Each row below is a small network's average activation on inputs in which a field has the value named, seen along a few directions.
Related values have similar rows: they may be neighbours, one step apart, or belong to one group.
(in the rows, 500 means zero)
Random noise pushes rows far along 3 fixed directions. That doesn't count. These rows show it; they differ only by the noise:
[561 506 608 564 412 364 384 547 447 634 392 374 405 456 534]
[450 529 579 460 515 525 481 516 561 366 508 527 457 445 473]
[484 497 615 516 460 376 385 514 484 446 534 484 362 417 610]
[504 539 601 510 400 546 455 533 524 473 384 443 522 443 421]
[478 555 494 417 681 584 609 555 621 488 424 492 504 553 297]


Values of NOKAV:
daf: [573 503 446 656 268 580 529 457 376 659 365 482 645 482 437]
vem: [489 520 390 583 538 521 586 547 496 666 447 535 610 511 502]
ver: [559 476 294 656 620 357 557 449 455 817 425 500 433 609 494]
seb: [463 444 236 413 894 318 634 538 486 676 692 571 411 664 463]
temak: [537 488 474 407 745 420 581 590 587 502 710 451 405 583 607]
dufu: [502 458 466 367 481 610 562 509 475 429 573 459 615 524 469]
lozi: [496 523 413 484 718 546 591 419 600 536 455 525 460 671 345]
leke: [526 497 483 401 696 468 578 578 519 612 465 390 456 639 376]
gage: [469 545 530 435 611 595 542 540 635 373 495 536 496 494 383]
ropez: [436 496 454 577 443 621 616 368 467 401 401 607 583 492 431]
gagib: [573 579 517 594 296 659 519 444 462 457 242 485 630 532 340]
teli: [564 496 451 371 750 475 612 586 547 732 441 388 456 625 397]
zirel: [559 490 515 561 594 571 538 524 592 630 350 433 510 597 359]
bem: [459 457 507 422 493 406 435 525 505 413 795 651 486 421 729]
zop: [500 492 446 397 410 541 449 481 428 472 550 460 619 457 539]
The values of NOKAV form a ring.
Question: Which values are neighbours of bem? Give them in the order they are listed.
Answer: seb, zop
Question: Which values are neighbours of daf? Give them in the order they are listed.
Answer: vem, ver
Question: Which values are neighbours of gagib? Give them in the order they are listed.
Answer: lozi, ropez
Question: Which values are neighbours of teli? Give them in the order they are listed.
Answer: temak, leke

Values of POKA:
doloz: [497 498 461 566 279 720 508 402 384 420 403 606 715 427 563]
monov: [660 549 626 632 383 355 338 537 482 755 274 364 353 498 441]
dar: [359 474 391 586 738 452 643 303 515 334 594 693 356 583 496]
tus: [476 568 575 424 312 727 515 738 649 428 299 388 678 348 319]
lig: [577 472 566 361 716 509 458 591 610 747 347 306 559 615 326]
zisid: [504 520 547 731 446 308 366 447 443 499 641 597 284 440 771]
verim: [427 451 447 571 109 583 359 434 334 508 607 596 748 400 577]
gupep: [461 478 417 440 502 259 537 562 318 392 692 492 497 403 716]
biror: [518 508 660 687 292 472 383 444 546 398 395 545 491 369 585]
defi: [485 513 510 376 390 453 440 487 452 271 814 513 434 461 733]
mos: [458 462 523 219 785 780 706 463 677 370 481 478 497 677 192]
The values of POKA form a ring.
Question: Which values are neighbours of lig? Give them in the order they are listed.
Answer: tus, mos
Question: Which values are neighbours of biror? Give them in the order they are listed.
Answer: monov, zisid
Question: Which values are neighbours of verim? Give them in the order they are listed.
Answer: doloz, gupep
